Each row below holds a small network's activations on one input, seen along a few directions.
In each table, some parts of the input vary, and every possible input appears once, in random order.
Descriptions start from the smaller parts, as in this example, which fits no table here: values(2) and (point or ring(11) or (ring(5) and line(6))).
Shared parts are said once, and a part with two or three values counts as separate values.

Other details of the inputs vary at random and push rows far along three fixed directions, the same in every table; ignore that.

Rows:
R1: [-66  22  14  10   8 -11 -28 -55  19 -13   9]
R2: [-28  33  50   2  -4  46  26  -6  33 -21 -11]
R3: [ 26 -46  16  -7  -9  34  19  55   2  -4   8]
R4: [-23  41  52  -9 -14  43  27  -8  31  -8  -8]
R5: [  9 -16  38   0 -20  37  30  11  12  -1 -10]
R6: [  0 -30 -13  -9  -9 -25 -14  10 -31   4  41]
R7: [  0  76 -43  10  15 -31  -2 -34  -1  -2 -54]
R8: [ 73  20 -29  29   1  32  33  29  18   6 -64]
R9: [  3 -20  33  -2 -14  37  31  15  19  -8 -11]
R10: [ 43  63  -6  22  14  32  33  -5  23  -5 -83]
R11: [-18  33  56  11  -6  48  18 -15  26 -15  -9]
R12: [ 57  10 -88   0   6 -34   2  34 -17  16 -10]
R13: [  5 -43  -6  -9  -6 -28 -22  -5 -34   8  22]
R14: [-54  42  28  -5  10 -15 -21 -53  -9 -16  13]
R15: [ 54   8 -89  -2   9 -34  -2  38 -13  11 -13]
R16: [-11 -33 -21 -22  -8 -25 -20  25 -14   4  38]
R17: [  1  81 -45  32  27 -15 -20 -29   4   4 -36]
R18: [-28   3   5   3  -1 -10 -15 -21  -6  -8  30]
R19: [-32  17  50  12  -8  44  12 -10  42 -16 -25]
R20: [-31  11  10  -6  -5 -14 -13 -14 -18   0  24]
R21: [ -3 -52 -18   2   5 -21 -22  -4 -17   6  29]
R22: [-28   3  11 -28  -8 -24  -5 -27 -15   3   9]
R23: [ 11 -18  43   6 -13  40  22   8   7   3 -14]
R24: [-62  34  16  10  15  -7 -28 -49  12 -15  22]
R25: [ 74  36 -22  12   9  31  35  41   5   2 -60]
R26: [-31  14   8 -19  -9 -15 -11 -12 -12   6  25]
R27: [ 10 -31  11  -7  21 -63 -10  21   2  18  46]
R28: [ -3 -18  30 -13 -18  37  24  27  29  -1 -13]
R29: [ 27 -54  13 -20 -19  28  29  43  11   3   1]
R30: [-14 -46 -20  -9 -11 -28 -20  15 -16   3  24]
R31: [-64  33  15   9  15  -6 -30 -46  15 -18  20]
R32: [-33  -9   3   2  -5 -15 -16 -25   1  -7  15]
R33: [ 54 -11 -87  18  11 -34 -11  25 -10   6 -27]
R34: [  1 -46 -10   2   1 -21 -24  -6 -31  17  26]
R35: [-23  -8  15  -3  11 -15 -18 -38 -17   1   9]
R36: [ 38 -50  28 -14 -15  26  26  33 -14   6  -6]
R37: [  8 -42  10  -6  14 -67  -8  13   6  23  34]
R38: [ -3  78 -52  27  20 -19 -14 -23  16 -12 -34]
R39: [ 25  37 -66  18   5 -26   4  -1   2   6 -37]
R40: [-35   0   0 -16 -16 -19  -4 -22   2   4  19]
R41: [  0  84 -44  27  17 -19 -16 -25   3   0 -37]
R42: [-26  30  52  -8 -22  39  29 -16  35  -3 -19]
R43: [  7 -14  41  -2 -17  37  29  13   5   4 -14]
R44: [ 13 -15  37  11   5  50  21  11  14  -4   5]
R45: [ 97 -18 -49  24   2  24  36  53   5  12 -51]
R46: [  4 -30  -6 -21   2 -29 -11   5 -44   1  32]
R47: [-62  40  23 -21 -11 -23 -16 -51   3  -1   4]
R48: [ 20 -11  48  -1  13  45  20   6  -2  -5  -6]
R49: [-10  77 -53  28  20 -18 -22 -14  20 -11 -37]
R50: [  0 -50 -17   4   2 -21 -19  -8 -20  10  32]
R51: [ -7 -36 -19 -12  -3 -24 -16  16 -21  -5  38]
R52: [ 44 -43  30  -7  -4  33  16  36 -16   1   6]
R53: [-38 -14   3   8   5  -9 -28 -20   7  -2  13]
R54: [ 25  44 -61   4   0 -28   1   2  -3  19 -40]
R55: [ -7 -33 -22 -25  -7 -26 -14  18 -15   1  40]
R56: [  6 -46  -6  -5   4 -24 -26  -9 -32  12  23]
R57: [  8 -36  -5  -6  11 -19 -28  -1 -37   7  35]
R58: [  4 -26  -8 -34  -2 -30  -9   7 -38   7  34]
R59: [-29  24  51  15   9  54   6  -6  39 -17 -12]
R60: [ 33  54 -57  -4  10 -26  -4   7  -9   9 -32]
R61: [ 34 -50  17  -1  -3  36  17  44   3  -8  11]
R62: [  3 -17  31 -15 -18  36  33  17  25  -1 -10]
R63: [  5 -37 -12   3   5 -17 -25   0 -29   7  42]
R64: [-72  30  12  -2  -6 -19 -17 -46  17 -16   7]
R65: [ 8 -7 35 -1 -9 42 32 20 12 -8  3]
R66: [ 14 -23  40  12  -5  44  19   2  14   3  -9]
Each input here is: values(2) and (point or (line(4) and line(8))).
Changing only the values(2) part turns R22 into R58. The same change can be made to R9. Which row results?
> R2
Changing only the values(2) part turns R45 into R18. The same change can be made to R47. Which row results?
> R60
Change only the values(2) part in R8. List by row number the other rows that result.
> R11
Change only the line(8) part in R48. List by row number the other rows that result.
> R17, R24, R31, R44, R57, R59, R63
Change only the line(8) part in R39. List by row number the other rows that result.
> R5, R7, R9, R30, R36, R43, R64
Change only the line(4) part in R33. List by row number the other rows that result.
> R1, R29, R64

Rows:
R67: [ 79  -4 -34   3  10  -9  23  38 -11  18 -40]
R68: [ 71  -1 -49  10  11   1  19  53   3  12 -25]
R69: [ 31 -41  69 -12 -17  58  46  31  15   3  -9]
R70: [-30 -55  16 -37  -8 -49 -33 -12 -58   7  77]
R71: [-59 113 -23   4  15 -57 -29 -87  -3  -3 -31]
R72: [ 78  -6 -40   5   7  -6  22  39 -10  19 -39]
R73: [-33 -59  16 -32   1 -58 -34  -3 -38   7  83]
R74: [-75 -27  15 -23  -7 -47 -43 -30 -18  -5  77]
R75: [ -4  42 -62   9   7 -56 -25 -25 -12  10 -17]
R76: [-13  77 -29  18   9 -14  -2 -28  30  -2 -48]
R77: [ -8  89 -19  14  23 -15   0 -20  29  -3 -36]
R78: [-34 -59  12 -32  -5 -51 -36  -5 -43   8  81]
R79: [ 61 -10 -61  16   6   9  15  59  15   1 -26]
R80: [ 64  -8 -57  60  42   7 -23   6 -11   2 -30]
R81: [-19  -6  52  -1  -7  43  23  16  35 -13   9]
R82: [-22 -20  48   2 -14  42  23  11  44 -12  -2]
R83: [ 79  -5 -41   0   4  -1  24  32 -23  19 -42]
R84: [-55  22  87   1  -8  36  23 -24  53 -11  -1]
R85: [ -6  89 -25   7   8  -3   1 -33   2  -5 -40]
R86: [ 20 -32  51 -11  -6  27  29  22  10   7  -2]
R87: [-62 120 -29   6  16 -50 -35 -76   0  -8 -18]
R88: [ 65 -16 -60   8  -7  12  17  40  -7   8 -43]
R89: [-19  -7  45  -9 -21  60  21   6  13 -17   0]
R90: [-70  31  45 -16 -14  11 -10 -48  -5 -16  22]
R91: [-15  -2  51 -13 -18  56  25   0   2 -12  -1]
R92: [-20  73 -37  21  10 -11  -3 -25  40  -6 -46]
R93: [ 47  15 -62  13  11  -6   7  38   7   5 -26]
R94: [-21  80 -41  18   7   0  -8 -18  29 -14 -40]
R95: [-48  31  69   1  -4  40  18 -13  48 -19   4]
R96: [ -6  90 -23  10  10  -5   0 -29  10  -5 -40]
R97: [-12  86 -29  15   9  -4  -2 -24  18  -9 -39]
R98: [ 18 -23  41 -15 -16  48  29  20 -12  -1   3]
R99: [ 71  -1 -41  54  51  -3 -19   3 -17   7 -31]
R100: [ 17 -32  52  -5  -2  22  30  26  24   5   3]
R101: [ 53 -67  31 -15 -26  82  46  62  -8  -5  -6]
R102: [ -3  91 -20   6  12  -5   2 -32   1  -3 -42]
R103: [-12  -1  60  -8 -10  44  24  10  20  -6   5]
R104: [ 54  17 -59  10  10  -7   7  36  -2   7 -28]
R105: [-14 -14  58   0  -9  34  26   8  39  -6   0]
R106: [  -7 -104    2  -28  -25  -19  -17   20  -39    8   61]
R107: [-20  80 -41  17   4   3  -7 -21  22 -15 -41]
R108: [-47  26  97  -9  -1  30  24 -28  43  -9  -4]
R109: [ 61  -9 -62  12   5  12  14  56  10   2 -28]
R110: [-39 -70   5 -27 -18 -48 -35 -14 -41   7  69]
R111: [-32 -65  18 -32  -5 -62 -33 -13 -41  13  70]
R112: [-15  77 -28  20  13 -15   0 -26  38  -3 -46]
R113: [-41 -70   0 -30 -23 -39 -32 -20 -53   6  64]
R114: [-48  14 -91  -1  -1 -93 -65 -44 -32   3  23]
R115: [ 72 -10 -50   6  -2   4  21  38 -12  13 -40]
R116: [-19 -14  54  -3 -11  39  25   6  34  -6  -3]
R117: [ 11 -29  30 -15 -20  56  26  23  -7  -9   2]
R118: [-36 -59   6 -31 -17 -41 -35 -11 -54   5  78]
R119: [ -5   3  70 -14  -1  35  26   9  16  -5   4]
R120: [  4 -25  67  39  25  60  -2 -20  12 -12   2]
R121: [ -8 -83  -8 -33 -12 -50 -33  11 -59  11  83]
R122: [ 22 -48  59   0 -13  60  46  44  38  -2  -7]
R123: [ 64  17 -42   3  11 -19  14  18 -16  16 -42]
R124: [ 56 -77  40  -8 -19  62  48  65  11   7  -8]
R125: [ -6 -81  -4 -35  -8 -53 -33  12 -62  13  82]
R126: [ 46   2 -70  16   5  -9   6  33  15   6 -39]
R127: [ -9  47 -69   7   8 -44 -28 -16 -14   0  -8]
R128: [-76 111 -47  13   9 -41 -40 -69  14 -17 -18]
R129: [-117   58   69   -8  -10   12  -17  -67   31  -25   26]
R130: [ 20 -50  55  -1 -15  63  45  44  41  -5  -8]
R131: [ 11 -37  37  -8 -18  40  27  22   8   0  -5]
R132: [-52  24  82 -11 -21  52  24 -40  22 -15 -11]
R133: [ -8  81 -26  12   4  -7   3 -39   8   1 -53]
R134: [ -5 -29  57  43  20  67  -5 -17  15 -16   0]
R135: [-17 -13  50  -9 -22  50  24  -3  16  -9  -9]
R136: [-77 -26  34 -29  -9 -44 -41 -37 -25  -3  80]
R137: [-71  18  52  -7  -6  -7  -9 -43  25  -6  20]
R138: [ 71  -1 -51   4   1  11  18  45 -16   8 -30]
R139: [-14  56 -40  67  39  14 -39 -50  19 -19 -41]
R140: [ 77 -31 -58  58  36  28 -14  25  -9   0 -33]
R141: [ -9  80 -22  18  16 -19   2 -28  36   1 -45]
R142: [ 55  10 -53  12   8 -17  10  27   1  16 -37]
R143: [-63  16  73  -3 -20  52  16 -26  47 -20  -8]
R144: [-19 -86 -20 -32 -20 -35 -36  10 -59   4  78]
R145: [-78  22  40 -10 -11  10 -14 -35  18 -19  26]
R146: [ 52 -53 -89 -24   8 -86 -38  24 -88  24  43]
R147: [ -4   4  70 -15  -4  38  27   5   8  -6   2]
R148: [-68  23  51 -12 -15  -1  -8 -53   4  -6  15]
R149: [ -8  81 -17  16  20 -22   2 -27  34   3 -46]
R150: [ 54 -77  33 -13 -29  75  48  55  -4   0 -15]
R151: [ 59  13 -49   6   4 -13  12  17 -12  15 -40]
R152: [-104  -38  -13  -23   -7  -83  -72  -44  -28   -8  105]
R153: [-10 -83  -3 -27   0 -61 -33  19 -41  13  89]
R154: [ 61  13 -43  13  21 -30  13  31  10  15 -35]
R155: [-41  28  77  -5  -9  34  21 -27  38  -8 -10]
R156: [-10   0  59  -9 -13  46  24   7  13  -7   4]
R157: [ 56  10 -50  16  14 -24  12  29  14  14 -32]
R158: [ 88 -22 -40  54  46  14  -9  21 -17  10 -32]
R159: [  40  -71 -111  -15   -8  -76  -40   20  -75   22   31]
R160: [ 63  -7 -59  11   7  10  16  55   8   5 -27]
R161: [-31 -17  37  39  26  16 -37 -46  -5 -10  24]
R162: [-15 -11  54  -8 -20  47  26  -3  13  -6  -9]
R163: [ -31   24  -70   -9    9 -102  -56  -50  -47   15   24]
R164: [  40  -60 -106  -14   -2  -75  -42   30  -75   19   43]
R165: [ -5  -7  63 -14 -17  42  30 -10   4  -2  -9]
R166: [-77 103 -46  17   9 -50 -39 -74  25 -10 -27]
R167: [-36 -61   8 -29  -5 -51 -36  -4 -33   6  84]
R168: [ 63 -60  58 -11   0  50  50  72  14   5   7]
R169: [ 17 -26  45  -6  -3  32  28  34  21  -2  14]
R170: [ 71  -2 -48  14  13  -2  19  56   9  11 -23]
What do these inputs look like to the network?
> line(8) and (point or (values(2) and line(6)))
Changing only the line(8) part turns R80 into R158. The same change can be made to R74. Which row results?
> R77
Changing only the line(8) part turns R135 into R115. The same change can be made to R106. Which row results?
> R110
Changing only the line(8) part turns R71 into R150. The same change can be made to R99. Which row results?
> R139
Change only the line(8) part in R125. List by row number the other rows that result.
> R97, R107, R121, R127, R128, R147, R156
Change only the line(6) part in R170. List by row number the other rows that result.
> R68, R98, R103, R118, R156
Which other rows agree with R164 in the line(8) part? List them by row number.
> R81, R91, R93, R113, R116, R122, R124, R127, R129, R131, R134, R162
Which other rows agree with R85 in the line(8) part? List them by row number.
> R69, R96, R120, R121, R136, R141, R151, R155, R157, R165, R167, R169
Change only the values(2) part in R88. List by row number the other rows that result.
> R89
